Each row has a name. Each question is about the rows just above it.

Q255: [ 15  16  34  29 -33  14 -23   2   4  19  19  11 -23 -27 -14]
Q211: [ 15 -30  34  29 -33  14  28   2 -10  19  10  11 -23 -27 -14]
Q325: [ 15 -15 -15  21  -8 -15  39  -8  -8  42  19  21 -29  -8  18]
Q193: [-14  -1  12  25   5  20  28 -11  46 -26  -9  10  18   4 -16]
Q113: [ 19   1 -19   4  35  10 -33 -32 -33 -33  20 -33 -32 -32 -32]
Q695: [-23  -3   7  10  -6  -8  51 -33  31 -20 -17  15  -1  -7 -21]
Q285: [  6  17  -6   6 -37   6   6  37   6  17 -39 -33 -11  17  17]
Times [17] occurs in Q285: : 4
How many times does Q255 hold [19]? : 2
Times [-32] occurs in Q113: : 4
Times [-8] occurs in Q325: : 4

Q245: [ 0  0  1  1 -1 -1  2  0  0  0 -1  0 -1  2  1  1  2  0 -1  4  0  0  0 -1
  2  2 -1 -1  1  0  1  0  1  1  0  0  0  2  0 -1 -2  0 -1 -1  0  1 -1  0
  1  2  0  1]
Q405: [-5  0  2  2  0  2 -1  7  0 -3 -1 -7 -7  5 -1  1  5 -3  0  0 -1  0  2  4
  2  5  1  4  3 -5  2  2 -3  0 -1 -3 -3  1  5  1 -5  2  0 -5 -1  0 -6  0
  1  2  2  4]
Q708: [ 0  2  1  2 -3  0  4 -1 -1  1 -2 -1 -3  2  2  2  3 -1 -1  7 -1  0  0 -1
  5  3 -1  0  3  3  1  0  1  3  0  0  1  4  1  0 -5  0 -2 -1  0  1 -3  0
  3  4  2  4]
Q872: [  0   2   4   3  -6  -1   7   4  -1   1  -4  -2  -7   5   4   5   9  -2
  -3  15  -1   0   1  -3  10   7  -1   1   5   0   2   1   5   6   2   1
   2   8   3  -2   5   1  -5  -2   0 -20  -6  -1   5   8   3   9]
Q622: [  6   7  15  14 -30 -13  35  -7   8   9 -20  -7 -19  12  15   5  34 -11
 -19  34  -3   0  -2  -8  25  16 -12   7  17  -9  -7  -1  12  21   4  -3
  14  27   1  -5 -42   7 -15 -10  -2  17 -19  -9  30  18  24  35]
Q418: [ -9   3   0   3   0   6   0   6  -3  -5  -2 -10 -15  10   2  10  10  -3
   2  15  -2   0   5   2  13  12   2   5   8  -2   9   3   0   4   0   0
  -5   8  11   0 -11   3  -4  -7  -2   0 -10   2   1  11   1   6]
How many times does Q622 hold [-19]? : 3
Times [4] occurs in Q872: : 3

Q425: [  6  12  10 -15 -23 -22  -9   2  12]
Q608: [ 32   8   0 -26  22  -2   8  -3   9]
Q783: [  0 -16  15  -2   0  -2  -6 -29   5]
Q97: [11 19 19  1  2  1 19 -4 15]
Q143: [ -6   2  10 -23  23   7 -10 -44  13]
Q423: [ -3 -27  -5   0 -10 -24  -2 -18  -2]
Q177: [-23  12 -21 -15 -23 -22  -9  25 -29]
Q859: [ -6   2  10 -23 -14 -32 -14   8 -33]
Times [1] occurs in Q97: : 2
Times [-21] occurs in Q425: : 0
Times [-14] occurs in Q859: : 2
Times [-2] occurs in Q423: : 2

Q124: [ 20 -25 -25  20]
Q209: [-23  -3  -4  35]
Q392: [-12  19   6  30]
Q906: [-8 -7 -7 -7]
Q840: [-12 -16   8  39]
Q253: [ 12  -9 -26  12]
Count of [19] in Q124: : 0
Count of [-26] in Q253: : 1
Count of [38] in Q840: : 0
Times [-25] occurs in Q124: : 2
Count of [-6] in Q906: : 0

Q945: [ -3  -7 -11  -6   8   8   7  -6]
Q619: [ 5  0  3 -7 -7  0 -7 -7]
Q475: [  5   0   3 -10  20  -6 -18   2]
Q22: [10  8  8  4 -9  4 -8  8]
Q341: [-26  -3  17   3   4  -4  -7   6]
Q359: [10  8  5  4 -9 13 -8  2]
Q613: [ 8  8  4  4 -9 13  3  8]
How many times does Q613 hold [4]? : 2
Count of [-9] in Q22: : 1
Count of [3] in Q613: : 1
Times [-7] occurs in Q619: : 4
How many times does Q22 hold [7]? : 0
Count of [4] in Q22: : 2
Times [7] occurs in Q945: : 1

Q21: [ -1  13  49 -33   0  22  15]
Q688: [  0   3  22  10 -22 -14   1]
Q362: [ -1   6  -9   0   7 -17 -15]
Q884: [-1  2  1 -4 -6 -7 -2]
Q277: [  0   4  -7   0  -2 -15 -10]
Q396: [  0   0 -12   0 -12   1   0]
Q527: [ -1   6  14 -13  -7  -5   0]
Times [0] occurs in Q396: : 4
Times [-1] occurs in Q396: : 0

Q938: [-50 -47  31   8]
Q273: [38 38 38 -5]
Q943: [-36 -30  37  13]
Q478: [-21 -22   8   8]
How many times does Q478 hold [8]? : 2
Times [39] occurs in Q273: : 0

Q867: [ 21  21 -31  -9  -6 -21]
Q176: [ 31 -20 -22  -3   1 -33]
Q791: [ 3 -6 -6 29 -6  3]
Q340: [ 11 -26   8 -26   8  10]
Q998: [ 35  17   1 -37  11  -5]
Count of [-26] in Q340: : 2
How many times does Q791 hold [-5]? : 0

